These are the activations of a small neural network, seen along a few directions. Each row is one input.
Each table varies a few parts of the input and shows all the possible inputs, shuffled.
Descriptions start from the smaller parts, as in this example, which fits no table here: one of 6 places along a line, together with either a single point or one of 9 places along a line or (one of 3 separate values, together with one of 5 places around a ring).
Shared parts are said once, and a part with two or three values counts as separate values.

Other details of the inputs shift rows strongly along two fixed directions, in all tables alike. That doesn't count.
These rows show it; all are for the same input, with only those details redrawn:
[-16   6   4   8   3 -10  -1  10  -5   7 -11  13  -8   6]
[-18   7   3   8   3 -10   1  11  -5   8 -12  15  -7   7]
[ -4  -3  17   6  12 -10 -24  -5 -10 -12   4   3 -13  -3]
[-13   3   8   7   6 -10  -8   5  -6   1  -6  10  -9   3]
[-13   6   4   9   3  -8   1  11  -3   8 -11  11  -6   3]
[ 24   1   8  25   4   9  10  11  14   9  -2 -21   4 -33]
[  8  -8  25   8  16  -7 -35 -13 -10 -22  14  -8 -14 -14]

A family of inputs:
x1: [ -1 -11  14 -12   4  -3 -27 -21 -18 -32  16  -6  -5   9]
x2: [ -5  -2  17  -1  14 -14 -48 -17  -5 -17  27  -2 -14  -2]
x3: [-11  11  -1   4   3  -5  -3   9   1  10 -10  16  -5   0]
x4: [-5  4 -1  9  6 -1 -1  8  4 10 -9  9 -3 -7]
x5: [ -9  -3  10   5  13 -12 -28  -4   0  -4  17  -3 -10   2]
x6: [ -5   3  -9  -4 -11  -2  19   5   2   2 -10   2   7  12]
x7: [  3   7  -1  20  -1   3  20  19  11  19 -14  -3   3 -14]
x8: [-11   1 -13 -12  -6  -2   7  -1   0  -1  -9  12   4  18]
x9: [ -6  -2 -11  -9  -6   4   5  -3  -5   2  -4   6   5  11]
x10: [ -3  -1 -12 -10  -9   5  18   1   2  10  -7  10   7  10]
x11: [ -8  -3  -6 -14  -5   0   9  -1  -6   3  -3  11   2  18]
x12: [-12   1  -8 -12  -9  -5  14  -1  -6   1  -6   8  -3  17]
x13: [ 14   0 -10   7 -13  13  29   9   6  12  -6 -14  15  -7]
x14: [ 10   1 -15  -2  -9  11  30   7  11  13  -7  -8   8  -3]
x15: [ 42  -5   1   3  -2  18   2 -11  16 -11  13 -31  13 -31]
x16: [ -3   4  -8 -14  -9   2  10  -2  -2   5  -2  13   4  12]
x17: [ -2   3  -8 -16  -6   0   1  -9  -2  -4   2   7  -3   9]
x18: [-5 -2 -8 -9 -5  3  7  0 -7  1 -4  3  4 14]
x19: [-11   3   5   4  10  -7 -10   6  -4   3  -7  12  -9   4]
x20: [ -2  -1 -10  -7  -5   8  10  -1   2   0  -4   1  10   5]
x21: [ 27  -2   8  29   4   7   3   7  23  11  16 -35   8 -36]
x22: [ 15  -9  13 -13   6   6 -32 -26 -10 -33  23 -12  -1  -7]
x23: [-10   1 -10 -12  -5  -3   9   2  -2  -1  -9   9   3  21]
x24: [  6  -9  10 -17   5  -1 -35 -26 -18 -29  20  -2  -6   5]
x25: [-22   5  -5   5   4 -12  -8   7   6  15   2  11  -4   9]
x26: [ 32  -5  -2   8 -11  18  30   3  14   9   3 -25  17 -23]
x27: [ 39 -11  -2   3   0  20   6 -13  15  -7  14 -31   7 -33]
x28: [ -7   2 -11  -7  -7   6  17   7   0   5  -9   3   9  13]
Question: What is each input in this table made of?
Answer: one of 4 places along a line, together with either one of 2 separate values or one of 5 places around a ring
Question: Changing only the place on the line of 4 turns x9 into x24. The same change can be made to x10. Which row results?
Answer: x16
Question: Start at x26 and move only the place on the ring of 5, one step at a time. The first step leads to x13. Which rows follow, in order?
Answer: x1, x6, x12
Question: Change only the choice among 2 separate values in x4. List by row number the other rows that result.
Answer: x25
Question: Start at x22 and move only the place on the line of 4, one step at a time. The first step leads to x20. Which rows follow, in order?
Answer: x28, x1

A family of inputs:
x29: [  9  -7  -1   3  -1   3   4  -9   2   1   8 -15   6  -4]
x30: [ 10  -3  -5  -4  -2   8  -3  -2   4  -5   1  -8   6 -14]
x31: [18 -5 -1 -2 -3  2  2 -3  8  0  9 -5  0 -6]
x32: [-9  4  2  5 -1  3 -2  5 -2  3 -8 10  5  5]
x33: [-8  0  1  7  2 -9  4  9 -5  3 -5  6  1  4]
x34: [ -5   4   3   0  -6  -4   6   4  -6   9  -1   4 -10   6]
x35: [ -5   0   0  -1  -1  -3  10   0  -4  -3 -11   0   2  13]
x36: [ 15   2  -1  -4  -4   1   0  -7  10   0   6  -5   2 -11]
x37: [ -4   2  -5  -5  -1   3   3   1   0  -3 -13   9   1   5]
x38: [-6  3 -2 -1  1 -4  1  4 -2  5 -9 14  0 -2]
x39: [  8  -4   4  14   2  -3  -2   3   3   2   4 -12  -5 -11]
x40: [ -8  -3  15  -9  18 -13 -49 -22 -20 -27  17   8 -26   7]
x41: [ -8   2  -3   1  -4   2   2   1  -2  -1 -11  13   0   0]
x42: [ 13   1   3   2   0   1  -2  -4   4   4   0  -6  -7 -16]
x43: [-7  3  4  0 -8  2 10  3 -9 -1 -4  7 -2  6]
x44: [-9  1 -7 -2 -1  4 -3  0  1  9  0  5  9 11]
x45: [19 -8  3 -1  3  9  5 -2  1 -7 -3 -7  1 -5]
x46: [-9  0  3  4 -4 -4  9  0 -6 -1 -9  4  0  7]
x47: [ -6   3  -1  -1   2   4  -1   5   0   1 -10   6   7  11]
x48: [-10   3   2   4   2  -6   0  10  -4   5  -6   4   1   3]
x49: [ 10  -3   0   8  -2  -3  -1   0   9  -3  11 -11   5  -6]
x50: [-8  5  0  5  1 -2 -6  7  1 12 -5  7 -3  5]
x51: [-11   7  -5  -1   6  -1   2   4   6   5   1   8  -5   3]
x52: [ -1   4  -2  -8  -1   2   7  -1  -2  -2 -13   8   0   7]
x53: [-2 -3  0 -1 -3  2  8  3 -5  0 -9 12 -4  5]
x54: [-9  3 -5 -5 -1  2 -4  7  0  4 -4  4  9  8]
x55: [-11   4  -1   6  -1  -6  -2   8   0   9  -5   1  -7   5]
x56: [  5  -1   6   6   6   6  -6   1  12   4   8  -8   5 -10]
x57: [-11 -14  13 -14  11 -15 -43 -19 -23 -36  19   0 -12  14]
x58: [  9  -2   4   6   3   7  -1   2   3  -8  -2 -15   5  -5]
x59: [-12  -1   2  -1   1  -8   8   1   3   6   0   1  -3   7]
x60: [-15   2   0   1   2  -4   1   7   6   6   1   1  -2   6]
x61: [-5 -4 -1 -6  1 -2  7  3  3  7  0 10 -7  6]
x62: [-12   0  -8  -1  -3   0   1   2  -1   6   1  -1   5  11]
x63: [-8 -1 -5 -6 -4 -5  7  2 -4  1 -4 -2  3 10]
x64: [-6  6 -4 -1 -3 -3 -5  4  7  7  2  8  6 10]
x65: [ 10   3  -7  -1   4   9  -3   0   3  -5   4 -10   4 -11]
x66: [ 11  -6   3   8   3   4   3   1   2 -10  -1 -13   5  -4]
x67: [ -5   4   5  -1  -3  -4   9   6 -10   5  -2   7  -1   4]
x68: [-13  -2  -1   4   1  -7   5   6   4   4   1   3  -2   6]
x69: [ 12   0   5   3  -2   7   2  -6   1  -5  -4  -3   1 -15]
x70: [-2 -5 -9 -8 -3  2  7 -3 -3  6  0  8  0 11]
x71: [-1 -2  1 -3  2 -4  6  6 -6  6 -6 13 -3  4]
x72: [13  3 -2  3  7 11  0 -1  3 -8 -2 -8  3 -8]
x73: [-10   2   4  -5  -3  -2  10   3   0   6   4   4  -5   7]
x74: [ -6   3  -3  -2  -6 -10   6  -1   3   4   1   2   1  11]
x75: [-5  5 -8 -5 -6 -4  0  0  7  4 -1 11  1  4]
x76: [ 11  -2   2  -4  -6   7   5   0  -3  -5   8 -14   4  -7]
x77: [ 14  -2   7   0  -2   9   8  -2  -3  -8   2 -12   2  -4]
x78: [ 14   1   6   1   4   1   1  -3   0   1  -1  -2   1 -17]
x79: [-12   2  -6  -4  -3  -1   0   8  -2   1  -4  -2   4   8]
x80: [ 11  -4   1  -1  -5   8   6  -7  -2   0  12 -12   4  -5]
x81: [  7  -8  -4   7   0   4   1  -4   3  -2   9 -13   7  -5]
x82: [13  6 -5  3  2  3 -4 -3 10 -1 10 -6  2 -9]
x83: [15 -8 -2 -6 -1  7  3  0  1 -4  3 -9  2 -8]
x84: [-8  8 -4  4  1  3  2  3 -3 -1 -8 11 -1  2]
x85: [ -8   2   1   4  -2 -10   5   2  -3   9  -5   1  -8   6]
x86: [ 14   1   4  -1  -7   2   4  -3   4  -1  13 -10   2  -5]
x87: [  8   1   1   5  -2   0  -4   1  10  -1  10 -13   4  -6]
x88: [ 16  -6   3   4   2   3   0   0   2   5   2  -6  -9 -11]
x89: [ 10   0   8   9   7   4  -7   4   2   3   2  -5   8 -13]
x90: [-7  4 -4  1 -2 -3 -2  3  1  8 -8 10 -8 -1]
x91: [  9  -1   4  -2   3   3   2  -5  10   2   5  -6  -2 -15]
x92: [-10  -1   0   9  -3  -3   5   6  -5  -3  -7   6   1   6]
x93: [-12   3   1   6  -3   0   2   7  -3  -1  -8   4   1   5]
x94: [  9  -5  -6  -1  -2   9  -2  -9   5   0   6  -6   6 -11]
x95: [ -7   1   3   3   2 -10   7   3  -6   5  -6   4   0   5]
x96: [ -6 -11  12 -22  10  -9 -42 -33 -21 -29  19   8 -14  11]
x97: [ -8   6 -13  -3   1   4   1  -2  -1   5   1   6   2   8]
x98: [-6  9 -4  2  7 -3  1  6 -4  4 -6 11 -1  0]
x99: [ 12  -1  -2  -7  -2   6   0  -4   3  -4   1  -9   4 -13]
x100: [  6  -3   1   1   3   5  -2  -3  12   0   5  -4  -1 -16]
Question: What is each input in this table made of?
Answer: one of 8 places around a ring, together with one of 9 places around a ring
Question: Changing only the place on the ring of 9 turns x97 into x62. The same change can be made to x72. Which row results?
Answer: x58
Question: Changing only the place on the ring of 9 turns x29 into x70. The same change can be made to x46. Which row results?
Answer: x53
Question: Change only the place on the ring of 8 in x73. List by row number the other rows that result.
Answer: x34, x43, x67, x76, x77, x80, x86
Question: Start at x68 and move only the place on the ring of 9, one step at a time. The first step leads to x60. Which rows follow, in order?
Answer: x56, x51, x100, x91, x61, x73, x59

A family of inputs:
x101: [ 5  3  2 13 -1  5 13 11  3  9 -8 -5  3 -7]
x102: [  9  -2  -6  -5 -10  11  19   1   8   2  -4  -5  12  -1]
x103: [  8   5 -15  -2 -13  10  29   3   9   9  -6  -4  12  -1]
x104: [ 56 -26  27  -4  17  20 -40 -40  -4 -47  45 -50   0 -44]
x105: [ -9 -12  17 -11  16 -13 -49 -26 -17 -33  20   2 -20   8]
x106: [ 33 -17   7  -3   4  13 -14 -21  -1 -20  19 -24   7 -18]
x107: [-29   4   3 -12   0 -16 -19  -4 -16  -3   1  25 -11  25]
x108: [  4   4  -5   6   0   7   3   4   9   8  -2  -2   3 -10]
x109: [ 5  2 -4  6 -1  0 13  8 12 12 -1 -5  1 -6]
x110: [  5   3  -3   9   0   6  12   8   6   9 -10  -2   1 -11]
x111: [-29   5   2 -11   5 -15 -21  -2 -14  -7  -4  25  -8  25]
x112: [ 2  8 -7 12 -5  7 18 16 11 19 -7 -3 10 -5]
x113: [-31   1   2 -10   5 -19 -18  -2 -14  -9  -4  21 -10  27]
x114: [-31   0   3 -11   1 -20 -16  -4 -16  -4   1  20 -13  27]
x115: [  6   6  -5   9  -3   4  23  14  10  18 -12   1   2  -9]
x116: [-28   1   7 -10   1 -18 -14  -3 -20  -5  -4  25 -14  23]
x117: [ 11   2 -12  -6 -10   9  16   3   5   4  -5  -8   8  -1]
x118: [ 2  2 -2 12 -2  2 12 10  8 10 -2 -9  5 -4]
x119: [ 7  5 -4  5 -1  4 10  8 11 14 -2 -1  3 -8]
x120: [  3   6  -5  12  -3   4  21  16   8  14 -16  -1   8  -9]
Question: What is each input in this table made of?
Answer: either one of 5 separate values or (one of 3 separate values, together with one of 5 places around a ring)
Question: List by row number the other inputs of the same sort as x102.
Answer: x103, x104, x106, x117
